Each row below holds a small network's activations on one input, seen along a few directions.
Each table varies a few parts of the input and shows all the possible inputs, shuffled.
A made-up example of a description, with smaller parts first: one of 5 places around a ring, together with either a single point or one of 11 places along a line or (one of 3 separate values, together with one of 6 places along a line).
Shared parts are said once, and a part with two or three values counts as separate values.
In the rows, 128 means zero.

Rows:
R1: [ 92 115  95 135 127 152 103 154 110 123 110  99 134 152]
R2: [145  74 135 180 111 128  95  85 118 128 137  94  96 115]
R3: [136 188 151 110 132 147 134 158 126  76 113 131 118 132]
R4: [165 114 153 159 104 132 168 112 109 133 129 120 129  90]
R5: [135 154 172 138 113 119 131 146 125  73 125 119  93  86]
R6: [ 98 201 123  84 109 107 147 163 132  92 122 147 160 166]
R7: [ 69 121  85 104 110 106 125 153 122 150 118 116 148 173]
R8: [166 132 148 169 103 135 170 115 105 139 118 107 132 104]
R9: [144  84 132 171 117 139  98  83 105 131 132  96  95 116]
R10: [114  98 118 146 124 136 111 148 108 131 103  87  99 127]
R11: [107 127  80 113 112 121 112  99 122 152 134 127 159 189]
R12: [133 156 180 160 108 111 131 148 118  71 120 107  98  98]
R13: [141 182 155 132 120 133 133 157 119  77 107 115 110 119]
R14: [118 121  87 124 121 146 100 104 117 142 141 123 151 180]
R15: [ 82 110  90 110 118 129 111 157 126 140 128 117 137 157]
R16: [105  74 143 174 111 115 109 138 108 124 116  79  89 108]
R17: [171 107 188  83 230  85 152  99 200 202 171 235 130  48]
R18: [168 144 133 128 126 161 172 123 110 133 118 133 154 135]
R19: [108 101 110 125 132 144 111 147 126 135 112 107 105 133]
R20: [176 133 134 143 114 145 169 124 110 133 117 121 145 117]
R21: [103  79 138 162 114 123 111 135 109 130 114  86  85 101]
R22: [166 113 162 177 103 126 168 115 100 126 127 108 134 103]
R23: [109  70 171  80 235  76  94 122 210 202 153 209  82  57]
R24: [131 155 101  99 100 117 183 130 124 150 131 151 196 165]
R25: [140 150 109 111 108 142 170 133 121 141 137 148 186 155]
R26: [122 193 129 114 122 148 124 164 129  67 118 134 144 139]
R27: [137 147 205  58 233  68 112 129 229 148 170 226  98  39]
R28: [106  91 130 163 114 125 111 138 113 134 109  79  86 108]
R29: [134 175 166 152 110 121 133 148 121  82 112 107  97 101]
R30: [130 149  99  99 111 130 184 129 128 141 140 155 191 161]
R31: [145  98 124 176 114 139  99  85 112 138 125  89  96 123]
R32: [133 117  86 142 126 164  90 102 117 126 130 114 144 162]
R33: [108 200 128 100 115 130 135 168 125  85 126 142 154 160]
R34: [155  97 111 149 126 149  97  93 118 133 125 103 106 134]
R35: [110 115  75 107 123 132 113 100 133 142 148 135 153 179]
R36: [ 71 109  81  98 121 117 125 154 133 140 131 124 142 163]
R37: [150  75 163  95 235  87  83  71 204 201 169 223  91  73]
R38: [ 97 193 117  84 115 115 147 163 144  87 133 154 156 158]
R39: [149 106 104 134 135 160  99  95 123 135 129 118 116 149]
R40: [153 152 110 134 114 161 162 131 112 126 122 135 182 144]
The inputs of R33 and R25 match in every part but one. If R26 is changed in the same way as R33 into R25, which row does it become? -> R40
What do these inputs look like to the network? -> one of 4 separate values, together with either a single point or one of 9 places along a line
Which other rows agree with R19 in the choice among 4 separate values? List them by row number. -> R1, R7, R10, R15, R16, R21, R23, R28, R36
Change only the choice among 4 separate values in R22. List by row number the other rows that result. -> R2, R12, R16
Change only the choice among 4 separate values in R28. List by row number the other rows that result. -> R8, R29, R31

Rows:
R41: [139 105 113 154 114 148 114 105 106 131 118 104 120 133]
R42: [130 154 102 106 131 142 146 129 137 137 136 155 164 150]
R43: [116 141 104 104 127 132 149 131 131 144 145 145 174 157]
R44: [134 162 141 120 113 125 156 149 120 102 120 135 137 141]
R45: [126  87 104 148 109 142 127 109 104 141 123 100 124 137]
R46: [134 163 128 107 126 130 145 140 127 116 125 142 162 140]
R47: [137 122 128 145 115 143 123 139 112 123 109  96 115 124]
R48: [153  94 203  85 240  73  99 101 216 189 167 222  82  27]
R49: [101 130 102 115 112 118 125 128 124 130 131 112 136 159]
R50: [135 179 141 116 120 131 163 146 127 116 131 148 161 126]
R51: [148 119 145 165 104 139 140 121 102 103 117  95 114 113]
R52: [131  86 110 164 102 136 121 102 101 142 134  92 130 146]
R53: [126 149 113 106 134 135 135 125 131 124 132 145 163 159]
R54: [112 121 111 140 128 142 109 130 115 121 123 108 118 144]
R55: [120 140 143 150 117 132 133 148 110  98 118 103 112 120]
R56: [147 111 126 153 110 146 130 119 104 115 119  97 115 119]
R57: [ 95 112 104 128 112 129 113 141 124 120 127 115 133 150]
R58: [112  97 109 137 118 143 121 126 111 146 120  95 120 143]
R59: [124 166 133 129 102 116 141 144 124 102 113 116 124 128]
R60: [132  66 178  80 243  70 102  91 218 212 177 223  87  45]
R61: [107 131 109 131 116 137 102 138 125 113 120 122 126 142]
R62: [133 130 146 151 113 142 137 138 109 112 112  94 107 115]
R63: [114 147 138 139 106 130 131 155 121  88 118 116 117 119]
R64: [146  98 112 170 105 144 115  98 108 132 127  98 122 142]
R65: [112 150 107 117 116 126 115 124 126 123 123 120 129 152]
R66: [128 108 114 144 122 149 112 123 118 132 116  98 116 142]
R67: [137 170 138 118 118 126 160 145 128 109 117 145 158 131]
R68: [134 153 125 111 118 129 143 146 122 111 124 133 141 150]
R69: [145  80 190  85 249  76  90  85 223 197 176 224  82  44]
R70: [114 133 102 107 116 125 138 137 121 142 123 140 150 163]
R71: [120 159 123 118 110 120 126 139 122 109 121 113 128 138]
R72: [122 151 113 108 125 134 127 130 120 129 125 142 142 161]
R73: [115 134 106 104 128 127 144 129 129 136 134 141 170 161]
R74: [152 123 147 178  94 134 136 114  97 114 120  95 117 114]
R75: [157  96 213  95 234  71 118 103 222 182 163 226  72  16]
R76: [111 140 128 128 114 135 116 149 120  96 126 113 120 129]
R77: [103 104 100 138 120 133 120 138 115 134 121 106 126 147]
R78: [138 167 120 109 123 134 153 144 133 125 131 148 165 135]
R79: [155 107 127 171 100 139 127 113 104 117 125  92 122 128]
R80: [124 132 124 144 119 134 119 148 114 110 114 105 121 129]
What do these inputs look like to the network? -> one of 4 places along a line, together with either a single point or one of 9 places along a line
The inputs of R73 and R46 match in every part but the place on the line of 4. If R77 is changed in the same way as R73 into R46, which row does it become? -> R80
The inputs of R62 and R58 match in every part but the place on the line of 4. If R59 is changed in the same way as R62 into R58, which row does it become? -> R49
Change only the place on the line of 9 in R72. List by row number the other rows that result. -> R41, R42, R53, R54, R61, R64, R65, R66

Rows:
R81: [ 67 173 111 116  82 138 147 186  94  66 117  88 129 169]
R82: [174 144 108 206  41 208 175 157  38  67  90  27 157 163]
R83: [125 213 121 114 114 171 176 194  93  72 102 122 197 177]
R84: [106 251 115  53  94 121 203 169 138  89 128 178 203 155]
R85: [136 122 142  54 198  86 161 147 204 206 160 226 153  83]
R86: [132 118 116  91 181 127 121  92 166 190 138 182 140 149]
R87: [192  71 206 229 120 138 134  88 109 102 131 100  74  27]
R88: [142 108 189 197 141  96  69 113 140  98 117 104  31  40]
R89: [142  91 104 191  37 148 162 109  60 115 120  57 167 175]
R90: [ 90 123  89 154  56 113  97 131  94 111 106  65 128 185]
R91: [104  87  62 158 108 148  47  92 105 147 128  84 117 173]
R92: [170  70  72 183  84 179 105  56  72 152 134  81 142 171]
R93: [139 153 100  48 189 101 147 106 204 190 156 216 160 142]
R94: [121 237 110  70 113 154 198 202 137  66 116 164 226 154]
R95: [171 163 218 129 186  96 125 122 166 119 147 192  93  63]
R96: [ 88  70  96 113 172 121  92 119 157 156 136 131  92 140]
R97: [156 156 113 194  21 172 181 123  40  86 101  42 136 161]
R98: [161 140 198  99 200 101 129 107 166 154 148 180 107  81]
R99: [120 175  92 173  59 172 110 179  73  61  75  36 121 170]
R100: [171 188 209  87 182  83 145 135 213 117 167 232 122  45]
R101: [169  16 142 186 121 146 136  87 106 188 117 100  97  66]
R102: [118  49 129 149 139 111  69 111 139 185 102 106  56  76]
R103: [122  71 176 168 160 108  78 111 138 135 128  86  57  55]
R104: [ 85 145  89  96  90 101 119 148 109  98 116 108 128 203]
R105: [ 81  86  70 113 144 144  73 121 125 133 149 127 135 178]
R106: [112 151  76  64 166 124 137 119 169 161 175 209 219 166]
R107: [ 94 160 116 101 110 111 163 147 115 125 134 152 205 191]
R108: [201  69 180 188 131 135 131  62 106 138 124  88  70  59]
R109: [125 139  85  95 157 143 106  95 128 164 150 175 180 189]
R110: [115  71 131  93 173 100  90 131 157 174 118 149  56  97]
R111: [179  54  99 179 114 157 123  52 104 176 120  84  99 134]
R112: [152 155 191  63 206  86 158 134 207 155 178 211 144  64]
R113: [108  65  92 154 133 131  62  86 141 171 113  91  77 130]
R114: [136 120 200 137 164  98  84 131 166  86 133 152  38  52]
R115: [113  82 185 113 183 108  94 129 164 122 143 135  64  65]
R116: [ 73 151 110 174  48 151 125 169  78  80 107  45 129 151]
R117: [ 95 211 131 108 101 140 188 173  94  94 125 132 188 170]
R118: [129  91 154 101 196 105 138 134 161 204 140 191 131  91]
R119: [ 97 193  97  61 118  83 190 159 151 121 149 188 227 178]
R120: [110 191  95 115  89 164 130 195  92  45  84  84 125 182]
The inputs of R114 and R87 match in every part but one. If R115 is changed in the same way as R114 into R87, which row does it become? -> R108
The inputs of R117 and R116 match in every part but one. If R118 is changed in the same way as R117 into R116, which row does it become? -> R102
What do these inputs look like to the network? -> one of 5 places along a line, together with one of 8 places along a line
